Each row below holds a small network's activations on one record, seen along a few directions.
After each row come some of the record's fields: Vovib, Pabot, Vazi, Zerim.
A field that a record lacks is written absent.
Other fields move the rows too, some of them a lot.
In the rows, zero is written as 500.
Strong random noise was added to every row along 15 fixed directions; ignore it. To show where, here is one row again and again, with new noise each time:
666, 498, 523, 674, 504, 577, 522, 441, 645, 432, 598, 424, 597, 548, 549, 467, 530, 597, 723, 526, 406, 429, 677, 534, 376, 335, 511, 590, 381, 504, 524, 524, 462
684, 586, 617, 328, 465, 429, 530, 447, 459, 627, 529, 535, 535, 449, 562, 354, 534, 375, 580, 477, 470, 389, 534, 342, 803, 481, 325, 513, 556, 358, 315, 494, 508
475, 523, 597, 407, 493, 325, 459, 414, 567, 588, 506, 478, 532, 570, 556, 555, 479, 354, 411, 597, 339, 374, 606, 561, 482, 418, 622, 570, 436, 542, 561, 623, 589
505, 337, 372, 552, 505, 540, 554, 629, 501, 483, 486, 461, 512, 425, 434, 499, 411, 556, 716, 629, 372, 605, 573, 519, 453, 447, 598, 506, 613, 375, 470, 433, 426
652, 353, 540, 527, 584, 427, 490, 634, 570, 649, 511, 475, 559, 400, 348, 698, 489, 510, 610, 573, 270, 556, 767, 593, 438, 450, 562, 724, 523, 543, 673, 525, 456
304, 574, 710, 595, 814, 277, 618, 599, 453, 400, 513, 745, 371, 687, 453, 521, 558, 476, 397, 284, 499, 494, 432, 626, 479, 587, 501, 480, 284, 481, 409, 685, 507
500, 511, 326, 508, 340, 514, 604, 412, 512, 484, 460, 349, 658, 328, 547, 399, 499, 534, 444, 585, 641, 422, 566, 517, 475, 357, 396, 644, 809, 400, 587, 247, 479
519, 352, 422, 548, 447, 572, 509, 771, 567, 479, 446, 456, 467, 510, 498, 416, 564, 645, 704, 357, 598, 723, 490, 569, 330, 409, 582, 400, 677, 302, 397, 393, 382
438, 547, 637, 472, 623, 489, 621, 577, 533, 287, 361, 479, 387, 534, 641, 471, 358, 493, 456, 467, 651, 514, 691, 508, 317, 348, 446, 563, 455, 390, 457, 555, 568
543, 504, 515, 476, 359, 513, 249, 339, 618, 615, 533, 516, 615, 618, 503, 371, 700, 501, 515, 351, 509, 455, 488, 525, 479, 607, 605, 270, 463, 540, 473, 645, 469
507, 321, 377, 753, 604, 636, 359, 566, 630, 448, 529, 423, 704, 433, 381, 598, 483, 409, 717, 534, 450, 586, 666, 567, 257, 549, 598, 653, 485, 564, 461, 576, 355
575, 565, 484, 431, 422, 630, 521, 256, 465, 289, 383, 404, 551, 451, 434, 418, 372, 615, 459, 545, 587, 542, 302, 401, 575, 467, 341, 428, 485, 503, 463, 395, 513
528, 604, 513, 589, 518, 446, 725, 380, 406, 447, 497, 548, 469, 533, 551, 396, 716, 475, 510, 411, 615, 357, 443, 332, 608, 441, 430, 454, 410, 411, 584, 488, 541
444, 251, 356, 437, 480, 706, 492, 564, 387, 568, 325, 386, 452, 245, 688, 614, 368, 245, 450, 670, 538, 507, 669, 271, 610, 526, 527, 334, 661, 426, 347, 443, 548
500, 623, 549, 271, 280, 385, 400, 437, 506, 622, 567, 522, 454, 627, 584, 249, 568, 635, 393, 323, 534, 484, 237, 612, 678, 484, 435, 257, 639, 382, 305, 388, 504
502, 561, 309, 555, 468, 346, 581, 539, 459, 532, 722, 439, 478, 363, 377, 473, 719, 488, 695, 390, 587, 404, 653, 526, 450, 632, 409, 660, 539, 494, 747, 383, 391
601, 629, 532, 651, 540, 523, 485, 423, 355, 698, 556, 539, 438, 576, 523, 456, 673, 381, 349, 367, 564, 349, 571, 398, 549, 446, 402, 677, 340, 516, 644, 604, 586

403, 523, 418, 438, 506, 460, 522, 639, 417, 591, 443, 536, 352, 506, 550, 352, 426, 563, 447, 448, 586, 490, 778, 568, 412, 509, 497, 504, 706, 290, 576, 540, 507 => {Vovib: f3, Pabot: u1, Vazi: z1, Zerim: m2}
531, 259, 496, 577, 462, 584, 458, 716, 623, 573, 440, 466, 665, 419, 497, 630, 458, 611, 487, 507, 386, 704, 294, 680, 478, 400, 556, 501, 738, 482, 264, 264, 406 => {Vovib: f2, Pabot: u2, Vazi: z1, Zerim: m2}
599, 458, 572, 543, 544, 507, 542, 563, 523, 489, 495, 480, 444, 559, 456, 604, 530, 448, 626, 592, 385, 542, 568, 441, 390, 392, 633, 649, 307, 553, 642, 591, 556 => {Vovib: f4, Pabot: u2, Vazi: z2, Zerim: m2}
597, 420, 542, 564, 559, 639, 604, 670, 414, 516, 377, 482, 441, 532, 635, 509, 514, 279, 610, 503, 558, 596, 369, 234, 584, 317, 541, 489, 473, 327, 247, 514, 529 => {Vovib: f5, Pabot: absent, Vazi: z2, Zerim: m1}
471, 689, 412, 503, 432, 521, 467, 404, 445, 457, 664, 423, 465, 490, 551, 403, 499, 497, 425, 401, 653, 391, 456, 540, 494, 551, 282, 632, 467, 565, 505, 387, 500 => {Vovib: f2, Pabot: u1, Vazi: z2, Zerim: m2}
498, 319, 400, 655, 630, 600, 657, 568, 264, 629, 424, 700, 441, 351, 349, 570, 627, 531, 511, 518, 414, 553, 481, 313, 765, 707, 497, 335, 532, 447, 568, 475, 476 => {Vovib: f5, Pabot: u2, Vazi: z1, Zerim: m2}
595, 463, 462, 527, 430, 455, 557, 513, 455, 686, 531, 468, 561, 423, 480, 568, 753, 375, 444, 398, 548, 461, 381, 431, 638, 493, 481, 515, 569, 519, 543, 393, 485 => {Vovib: f3, Pabot: u2, Vazi: z1, Zerim: m1}
654, 475, 654, 368, 568, 420, 473, 484, 619, 491, 570, 518, 534, 558, 436, 588, 408, 482, 753, 583, 163, 525, 483, 473, 656, 562, 537, 396, 330, 534, 344, 624, 462 => {Vovib: f5, Pabot: u1, Vazi: z1, Zerim: m2}
478, 405, 298, 583, 409, 768, 499, 374, 380, 453, 316, 482, 579, 333, 468, 406, 477, 491, 453, 649, 633, 514, 535, 280, 523, 534, 486, 412, 635, 432, 550, 456, 520 => {Vovib: f2, Pabot: u2, Vazi: z2, Zerim: m2}
448, 519, 418, 584, 481, 562, 462, 293, 454, 465, 394, 504, 596, 564, 338, 487, 364, 687, 302, 620, 433, 536, 401, 599, 467, 445, 533, 526, 535, 571, 661, 504, 513 => {Vovib: f3, Pabot: absent, Vazi: z2, Zerim: m1}
494, 511, 440, 349, 363, 438, 456, 552, 522, 457, 626, 393, 404, 347, 469, 486, 473, 632, 494, 451, 587, 516, 594, 693, 393, 528, 402, 617, 648, 530, 559, 281, 469 => {Vovib: f2, Pabot: u2, Vazi: z2, Zerim: m1}
378, 449, 210, 718, 501, 559, 436, 543, 400, 703, 599, 539, 649, 402, 394, 416, 502, 430, 496, 527, 454, 467, 536, 575, 533, 664, 472, 643, 737, 412, 493, 450, 394 => {Vovib: f3, Pabot: u1, Vazi: z1, Zerim: m2}
590, 624, 510, 385, 368, 526, 374, 320, 412, 622, 452, 300, 409, 524, 473, 671, 502, 307, 208, 491, 533, 467, 323, 385, 483, 480, 459, 639, 322, 692, 741, 529, 669 => {Vovib: f1, Pabot: u1, Vazi: z2, Zerim: m1}
443, 502, 397, 561, 505, 440, 658, 464, 457, 490, 490, 476, 457, 417, 500, 582, 686, 468, 495, 472, 596, 392, 640, 419, 449, 576, 533, 456, 497, 521, 780, 505, 524 => {Vovib: f1, Pabot: u1, Vazi: z2, Zerim: m1}
556, 532, 605, 660, 560, 529, 692, 453, 492, 414, 429, 534, 518, 533, 609, 477, 598, 429, 447, 565, 582, 394, 570, 401, 408, 238, 530, 715, 411, 441, 575, 527, 616 => {Vovib: f2, Pabot: absent, Vazi: z2, Zerim: m1}
524, 477, 581, 350, 595, 316, 561, 671, 475, 521, 444, 512, 553, 394, 276, 618, 472, 459, 454, 509, 506, 673, 381, 577, 556, 457, 433, 796, 660, 503, 504, 370, 440 => {Vovib: f4, Pabot: absent, Vazi: z2, Zerim: m1}
446, 578, 551, 505, 516, 381, 692, 321, 470, 375, 343, 550, 599, 596, 435, 430, 549, 542, 403, 600, 521, 447, 399, 455, 503, 337, 581, 540, 521, 457, 677, 550, 553 => {Vovib: f4, Pabot: absent, Vazi: z2, Zerim: m2}
717, 440, 679, 404, 495, 364, 561, 538, 580, 647, 550, 502, 599, 389, 467, 615, 618, 431, 548, 542, 345, 440, 608, 530, 624, 372, 478, 731, 559, 534, 491, 417, 497 => {Vovib: f2, Pabot: u2, Vazi: z2, Zerim: m1}
702, 438, 518, 452, 465, 568, 660, 220, 441, 482, 418, 515, 648, 248, 357, 609, 459, 673, 427, 700, 313, 418, 448, 360, 858, 539, 332, 424, 557, 608, 620, 331, 541 => {Vovib: f5, Pabot: u2, Vazi: z1, Zerim: m2}
496, 489, 268, 748, 463, 594, 597, 494, 369, 618, 653, 447, 537, 335, 532, 514, 570, 424, 513, 549, 493, 373, 496, 444, 575, 530, 412, 653, 573, 489, 565, 346, 476 => {Vovib: f1, Pabot: absent, Vazi: z2, Zerim: m2}
592, 435, 524, 471, 457, 513, 386, 544, 501, 674, 535, 511, 481, 451, 494, 487, 528, 469, 497, 513, 435, 472, 751, 541, 467, 469, 551, 629, 583, 478, 557, 548, 526 => {Vovib: f5, Pabot: absent, Vazi: z2, Zerim: m1}
545, 565, 554, 461, 449, 494, 363, 380, 593, 552, 520, 490, 577, 609, 518, 444, 414, 552, 438, 535, 397, 461, 428, 579, 503, 451, 509, 482, 430, 577, 480, 552, 519 => {Vovib: f3, Pabot: absent, Vazi: z1, Zerim: m2}
478, 434, 613, 663, 757, 438, 697, 703, 575, 350, 646, 485, 489, 456, 614, 681, 349, 439, 600, 536, 358, 458, 570, 651, 465, 347, 426, 735, 408, 517, 279, 410, 462 => {Vovib: f3, Pabot: absent, Vazi: z1, Zerim: m2}
427, 538, 622, 455, 518, 350, 516, 650, 583, 558, 471, 506, 555, 575, 653, 511, 659, 314, 385, 314, 658, 503, 374, 533, 474, 436, 503, 526, 579, 452, 360, 473, 510 => {Vovib: f4, Pabot: absent, Vazi: z1, Zerim: m2}
562, 391, 429, 639, 488, 661, 548, 559, 440, 518, 480, 526, 459, 489, 443, 497, 476, 688, 560, 505, 409, 598, 454, 519, 471, 476, 519, 473, 532, 433, 514, 427, 478 => {Vovib: f2, Pabot: u1, Vazi: z2, Zerim: m2}
338, 417, 559, 406, 520, 268, 571, 594, 620, 560, 578, 534, 499, 555, 641, 590, 473, 463, 519, 477, 264, 426, 437, 688, 574, 546, 647, 259, 569, 470, 293, 499, 487 => {Vovib: f3, Pabot: u1, Vazi: z1, Zerim: m2}
479, 543, 709, 470, 616, 380, 559, 567, 504, 592, 544, 631, 471, 587, 593, 516, 504, 488, 369, 465, 413, 435, 533, 586, 618, 438, 470, 496, 457, 502, 387, 545, 547 => {Vovib: f4, Pabot: u2, Vazi: z2, Zerim: m2}
606, 617, 680, 329, 617, 438, 499, 253, 518, 416, 406, 607, 540, 431, 422, 491, 446, 467, 485, 525, 484, 365, 769, 338, 649, 711, 346, 458, 371, 555, 609, 728, 561 => {Vovib: f5, Pabot: u1, Vazi: z1, Zerim: m2}
442, 513, 471, 535, 483, 670, 366, 372, 390, 542, 377, 464, 392, 568, 552, 564, 333, 497, 194, 595, 511, 494, 523, 468, 420, 464, 546, 472, 388, 615, 644, 612, 653 => {Vovib: f4, Pabot: absent, Vazi: z2, Zerim: m2}
379, 595, 456, 595, 487, 525, 542, 322, 468, 351, 519, 483, 467, 534, 573, 481, 542, 467, 382, 475, 616, 376, 410, 451, 432, 563, 491, 422, 352, 576, 570, 520, 575 => {Vovib: f5, Pabot: u2, Vazi: z1, Zerim: m2}
345, 529, 545, 485, 700, 457, 669, 656, 406, 287, 456, 583, 273, 513, 467, 555, 350, 607, 498, 443, 573, 617, 427, 554, 471, 565, 409, 448, 425, 444, 447, 484, 500 => {Vovib: f1, Pabot: u1, Vazi: z2, Zerim: m1}
379, 578, 453, 520, 498, 416, 566, 619, 419, 445, 651, 473, 409, 573, 611, 409, 632, 250, 597, 413, 636, 488, 206, 428, 527, 459, 508, 569, 442, 432, 273, 430, 468 => {Vovib: f4, Pabot: absent, Vazi: z2, Zerim: m2}
484, 627, 590, 386, 544, 487, 563, 615, 445, 391, 492, 603, 273, 582, 587, 293, 293, 614, 588, 505, 542, 540, 603, 473, 494, 452, 414, 486, 458, 308, 395, 550, 558 => {Vovib: f5, Pabot: absent, Vazi: z2, Zerim: m2}
697, 453, 652, 325, 422, 539, 438, 319, 486, 559, 362, 561, 561, 443, 272, 591, 454, 765, 289, 522, 366, 614, 301, 538, 703, 506, 408, 422, 532, 624, 633, 420, 536 => {Vovib: f3, Pabot: absent, Vazi: z2, Zerim: m2}
602, 548, 717, 465, 534, 470, 470, 459, 541, 572, 384, 524, 558, 563, 540, 511, 511, 476, 295, 447, 539, 464, 586, 551, 483, 341, 453, 650, 527, 520, 493, 565, 575 => {Vovib: f4, Pabot: u2, Vazi: z2, Zerim: m1}
577, 630, 630, 410, 588, 376, 605, 392, 391, 392, 564, 453, 402, 377, 280, 694, 619, 622, 269, 229, 677, 516, 316, 578, 618, 577, 158, 663, 405, 742, 688, 284, 467 => {Vovib: f3, Pabot: absent, Vazi: z2, Zerim: m1}

Here are new rows. What are their fields?
473, 629, 494, 304, 489, 316, 564, 496, 434, 480, 687, 532, 289, 510, 489, 458, 401, 626, 603, 522, 377, 424, 547, 567, 621, 630, 412, 412, 418, 499, 559, 475, 514 => {Vovib: f4, Pabot: u1, Vazi: z2, Zerim: m2}
431, 518, 483, 407, 479, 398, 559, 622, 535, 470, 458, 434, 469, 470, 561, 467, 466, 479, 472, 475, 632, 529, 607, 564, 384, 411, 497, 574, 653, 397, 531, 430, 500 => {Vovib: f3, Pabot: absent, Vazi: z1, Zerim: m1}
425, 487, 566, 454, 490, 396, 430, 345, 572, 561, 511, 575, 687, 545, 536, 496, 600, 430, 381, 521, 452, 386, 401, 520, 648, 551, 558, 386, 544, 597, 406, 549, 487 => {Vovib: f4, Pabot: absent, Vazi: z2, Zerim: m2}
517, 340, 537, 732, 544, 613, 534, 614, 566, 574, 548, 528, 505, 475, 666, 591, 587, 603, 479, 496, 422, 455, 655, 631, 403, 363, 582, 502, 479, 544, 444, 431, 526 => {Vovib: f2, Pabot: u2, Vazi: z1, Zerim: m1}
598, 643, 710, 469, 625, 346, 582, 478, 570, 479, 576, 570, 517, 558, 538, 520, 498, 461, 518, 444, 449, 378, 607, 521, 569, 465, 370, 636, 365, 524, 480, 589, 518 => {Vovib: f3, Pabot: absent, Vazi: z2, Zerim: m2}
432, 469, 526, 600, 461, 587, 557, 377, 488, 510, 269, 629, 584, 606, 499, 351, 474, 681, 287, 563, 483, 496, 462, 526, 493, 375, 621, 361, 639, 372, 531, 575, 581 => {Vovib: f1, Pabot: u2, Vazi: z2, Zerim: m2}
576, 525, 582, 417, 573, 436, 652, 537, 363, 525, 446, 551, 366, 558, 405, 577, 451, 585, 486, 482, 373, 559, 361, 416, 697, 434, 444, 451, 416, 468, 533, 502, 533 => {Vovib: f3, Pabot: u1, Vazi: z2, Zerim: m2}
527, 481, 667, 467, 541, 285, 568, 518, 648, 546, 596, 608, 519, 671, 570, 539, 655, 415, 695, 529, 252, 433, 483, 493, 568, 467, 731, 349, 322, 491, 444, 667, 517 => {Vovib: f5, Pabot: absent, Vazi: z2, Zerim: m1}
466, 517, 585, 407, 619, 404, 525, 536, 533, 402, 485, 528, 508, 423, 372, 626, 351, 620, 433, 459, 464, 585, 438, 646, 546, 608, 349, 556, 531, 569, 459, 434, 441 => {Vovib: f1, Pabot: u1, Vazi: z2, Zerim: m2}
373, 608, 602, 500, 523, 385, 688, 493, 437, 555, 478, 655, 436, 562, 738, 356, 483, 585, 245, 468, 531, 343, 524, 585, 621, 398, 429, 417, 622, 359, 432, 469, 609 => {Vovib: f4, Pabot: absent, Vazi: z2, Zerim: m2}
365, 295, 479, 419, 443, 477, 646, 616, 517, 419, 221, 482, 528, 365, 554, 532, 485, 438, 396, 637, 606, 598, 567, 493, 355, 351, 697, 505, 804, 338, 514, 402, 561 => {Vovib: f2, Pabot: u2, Vazi: z2, Zerim: m1}
306, 502, 415, 629, 540, 422, 504, 576, 531, 485, 683, 404, 475, 560, 658, 631, 518, 449, 383, 458, 530, 428, 418, 706, 405, 411, 532, 539, 481, 645, 424, 372, 473 => {Vovib: f4, Pabot: absent, Vazi: z2, Zerim: m1}
586, 461, 457, 559, 423, 493, 443, 468, 672, 409, 600, 452, 694, 472, 385, 469, 711, 519, 806, 480, 554, 525, 480, 473, 403, 544, 554, 495, 476, 584, 544, 464, 356 => {Vovib: f4, Pabot: u2, Vazi: z2, Zerim: m2}
355, 523, 312, 578, 466, 586, 513, 398, 556, 189, 514, 335, 589, 377, 501, 514, 454, 496, 531, 500, 745, 513, 416, 517, 314, 567, 415, 511, 519, 575, 485, 345, 426 => {Vovib: f2, Pabot: absent, Vazi: z1, Zerim: m1}
513, 480, 407, 489, 368, 460, 546, 555, 453, 595, 564, 513, 363, 474, 498, 474, 589, 629, 567, 547, 421, 484, 563, 500, 456, 521, 599, 458, 485, 463, 740, 437, 559 => {Vovib: f2, Pabot: u2, Vazi: z1, Zerim: m2}
644, 533, 411, 458, 321, 628, 172, 401, 619, 657, 589, 475, 707, 470, 452, 310, 550, 564, 612, 438, 547, 504, 559, 525, 529, 645, 420, 449, 641, 542, 426, 511, 379 => {Vovib: f4, Pabot: absent, Vazi: z2, Zerim: m2}
330, 569, 483, 510, 532, 541, 428, 402, 622, 250, 537, 332, 545, 520, 748, 515, 376, 280, 486, 505, 685, 370, 579, 501, 320, 500, 457, 474, 387, 591, 319, 559, 509 => {Vovib: f3, Pabot: absent, Vazi: z1, Zerim: m2}
542, 388, 457, 480, 384, 610, 270, 446, 640, 645, 454, 338, 667, 404, 620, 560, 519, 403, 393, 483, 563, 461, 714, 561, 399, 458, 520, 500, 651, 586, 474, 475, 480 => {Vovib: f3, Pabot: absent, Vazi: z1, Zerim: m1}
